Each row below holds a small network's activations on one input, seen along a few directions.
Each table varies a few parts of the input and shows all the possible inputs, shuffled.
A made-up example of a description, with smaller parts first: one of 4 places along a line, together with either a single point or one of 9 places along a line or (one of 2 separate values, together with one of 8 places around a ring).
Shared parts are said once, and a part with two or three values counts as separate values.
In the rows, zero is written as 128.

Other details of the inputs vary at random and push rows far along three fixed directions, the same in every table; ignore that.

Rows:
row 1: [136, 118, 120, 111, 125, 128, 134, 125, 109, 144, 112, 135, 123, 122]
row 2: [137, 110, 105, 106, 136, 122, 124, 126, 122, 120, 129, 143, 149, 130]
row 3: [130, 123, 117, 110, 136, 130, 132, 115, 115, 142, 124, 133, 124, 118]
row 4: [113, 157, 149, 121, 115, 136, 133, 134, 163, 147, 133, 124, 115, 121]
row 5: [138, 120, 122, 110, 127, 126, 114, 120, 129, 128, 125, 127, 133, 128]
row 6: [135, 131, 135, 190, 138, 126, 106, 105, 113, 119, 108, 122, 132, 119]
row 7: [141, 111, 139, 150, 131, 132, 123, 123, 108, 103, 106, 134, 107, 117]
row 8: [109, 165, 143, 137, 117, 136, 129, 134, 157, 145, 145, 114, 121, 141]
row 9: [147, 107, 120, 105, 114, 123, 117, 133, 118, 123, 113, 133, 135, 131]
row 10: [112, 140, 145, 118, 134, 124, 138, 131, 153, 141, 144, 127, 121, 113]
row 11: [107, 141, 133, 131, 133, 138, 165, 177, 142, 116, 143, 137, 104, 118]
row 12: [114, 155, 160, 191, 141, 132, 126, 114, 137, 131, 129, 117, 121, 111]
row 13: [134, 125, 101,  97, 120, 131, 119, 118, 125, 139, 129, 133, 161, 156]
row 14: [127, 111, 118, 118, 136, 118, 135, 140, 120, 118, 138, 138, 148, 132]
row 15: [121, 148, 122, 109, 108, 136, 137, 103, 124, 184, 124, 118, 129, 146]
row 16: [125, 133, 131, 118, 130, 125, 121, 125, 134, 127, 147, 120, 130, 135]
row 17: [131, 128, 113, 118, 134, 129, 115, 117, 132, 125, 129, 132, 142, 130]
row 18: [130, 133, 120, 118, 133, 130, 114, 115, 132, 130, 136, 123, 137, 136]
row 19: [133, 113, 128, 169, 153, 124, 116, 112, 114, 109, 120, 133, 141, 118]
row 20: [109, 148, 125, 132, 136, 134, 148, 120, 128, 138, 140, 125, 126, 132]
row 21: [135,  89, 136, 134, 129, 122, 155, 218, 126,  48, 118, 156, 112, 105]
row 22: [129, 134, 116, 115, 132, 140, 127, 117, 125, 121, 134, 126, 121, 140]
row 23: [122, 155, 140, 136, 115, 132, 129, 114, 147, 166, 125, 117, 128, 132]
row 24: [140, 109, 124, 123, 111, 118, 118, 131, 117, 131, 120, 118, 132, 140]
row 25: [137, 115, 102, 111, 129, 136, 132, 131, 111, 106, 127, 132, 131, 152]
row 26: [118, 145, 131, 137, 130, 132, 125, 128, 138, 122, 140, 121, 133, 137]
row 27: [137, 109, 110, 110, 126, 121, 120, 134, 113, 115, 137, 126, 144, 150]
row 28: [141, 121, 114,  98, 118, 118, 105,  97, 122, 155, 130, 113, 137, 144]
row 29: [137, 124, 144, 182, 130, 125, 112, 109, 117, 121,  98, 123, 125, 113]
row 30: [102, 142, 139, 104, 124, 131, 172, 205, 170, 119, 164, 142, 116, 124]
row 31: [122, 136, 156, 181, 128, 139, 132, 123, 122, 108, 115, 123,  97, 115]
row 32: [140, 106, 132, 108, 112, 119, 124, 145, 117, 115, 124, 130, 127, 127]
row 33: [125, 123, 112, 115, 140, 127, 141, 124, 114, 123, 135, 137, 130, 122]
row 34: [115, 153, 141, 116, 128, 132, 135, 122, 159, 149, 143, 128, 123, 117]
row 35: [140, 101, 120, 107, 123, 114, 127, 135, 117, 134, 115, 136, 138, 122]
row 36: [134, 120, 127, 131, 119, 119, 125, 120, 122, 154, 120, 123, 138, 130]
row 37: [137, 113, 138, 178, 135, 116, 110, 117, 105, 109, 119, 116, 127, 128]
row 38: [109, 140, 136, 124, 140, 121, 135, 130, 145, 134, 148, 130, 129, 118]
row 39: [143, 107, 112,  98, 127, 124, 121, 132, 124, 116, 118, 142, 142, 126]
row 40: [135, 133, 129, 123, 122, 124, 121, 114, 133, 152, 114, 127, 131, 123]
row 41: [133, 125, 143, 155, 145, 138, 123, 110, 117, 107, 117, 127, 106, 113]
row 42: [114, 160, 133, 133, 117, 146, 140, 133, 144, 139, 142, 119, 110, 146]
Each input here is: one of 6 places around a ring, together with either one of 2 separate values or one of 5 places along a line.
Question: Changing only the place on the ring of 6 turns row 13 into row 17. The same change can be made to row 26. Which row results?
Answer: row 18
Question: Changing only the place on the ring of 6 turns row 16 into row 24. The same change can be made to row 22. Which row results?
Answer: row 31
Question: Which other rows agree with row 12 in the place on the ring of 6? List them by row number.
Answer: row 6, row 8, row 11, row 30, row 37, row 42
Question: Which other rows agree with row 3 in the place on the ring of 6? List them by row number.
Answer: row 5, row 10, row 28, row 34, row 39, row 41
Question: A walk changes only the place on the line of 5. It starts at row 36 and steps to row 23. List the rest of the walk in order.
Answer: row 29, row 21, row 24

Rows:
row 43: [101, 156, 152, 142, 164, 133, 170, 147, 152, 107, 142, 141,  95,  71]
row 44: [107, 168, 127, 146, 126, 141, 120,  82, 125, 182, 151,  99, 127, 156]
row 45: [162,  71,  77,  69, 124, 102,  90,  79,  84, 137, 117, 138, 185, 148]
row 46: [106, 146, 136, 110, 109, 152, 151, 174, 144, 112, 148, 122,  84, 140]
row 47: [140,  87,  91,  98, 127, 122, 148, 169, 111,  85, 128, 156, 151, 150]
row 48: [155,  85, 112, 132, 133, 126, 127, 186,  93,  57,  99, 143, 108, 127]
row 49: [161,  87, 139, 193, 143, 127,  89,  52,  53, 118,  58, 125, 121,  93]
row 50: [122, 168, 129, 112, 104, 137, 129, 112, 170, 184, 139, 113, 134, 163]
row 51: [128, 122, 113,  38, 115, 124, 167, 226, 173, 113, 163, 152, 148, 138]
row 52: [157,  41, 110, 161, 148, 118, 146, 216,  79,  11,  95, 172, 124, 106]
row 53: [144, 115, 133, 131, 114, 108, 100,  91, 111, 162, 116, 119, 147, 131]
row 54: [106, 142, 107,  65, 127, 143, 164, 192, 165,  94, 176, 153, 127, 143]
row 55: [113, 157, 177, 163, 135, 128, 142, 177, 168, 114, 137, 123, 109, 100]
row 56: [138, 138, 170, 202, 133, 125,  94,  82, 125, 132,  95, 102, 110, 105]
row 57: [ 87, 153, 149, 121, 133, 139, 178, 165, 164, 140, 147, 143, 104,  90]
row 58: [110, 154, 170, 186, 140, 138, 139,  92, 127, 157, 106, 117, 100,  93]
row 59: [186,  57, 103, 108, 118, 102,  84,  94,  67, 126,  78, 126, 151, 144]
row 60: [120, 168, 117, 128, 113, 132, 102,  68, 144, 196, 135, 105, 159, 157]
row 61: [112, 164, 121, 116, 106, 147, 139, 110, 139, 190, 155, 103, 118, 170]
row 62: [135, 149, 171, 233, 134, 131,  92,  67, 121, 123,  93, 104, 104, 106]
row 63: [ 90, 194, 136,  81, 118, 137, 128, 120, 197, 171, 179, 113, 133, 135]
row 64: [ 90, 144, 173, 214, 174, 134, 157, 148, 131,  45, 149, 132,  84,  82]
row 65: [143, 137,  78,  67, 117, 124, 104,  93, 132, 166, 142, 132, 170, 167]
row 66: [160,  70,  82,  56, 118, 101, 114, 129,  99, 147, 123, 141, 180, 155]
Question: Changing only one part turns row 53 into row 45. The same change can be made to row 61. Which row results?
Answer: row 64
Question: Describe the family of inputs behind these rows.
Answer: one of 4 places along a line, together with either a single point or one of 5 places along a line
Question: Change only the place on the line of 4 in row 52. List by row number the other rows that result.
Answer: row 47, row 48, row 54
Question: Change only the place on the line of 4 in row 51. List by row number the other rows that result.
Answer: row 55, row 56, row 63
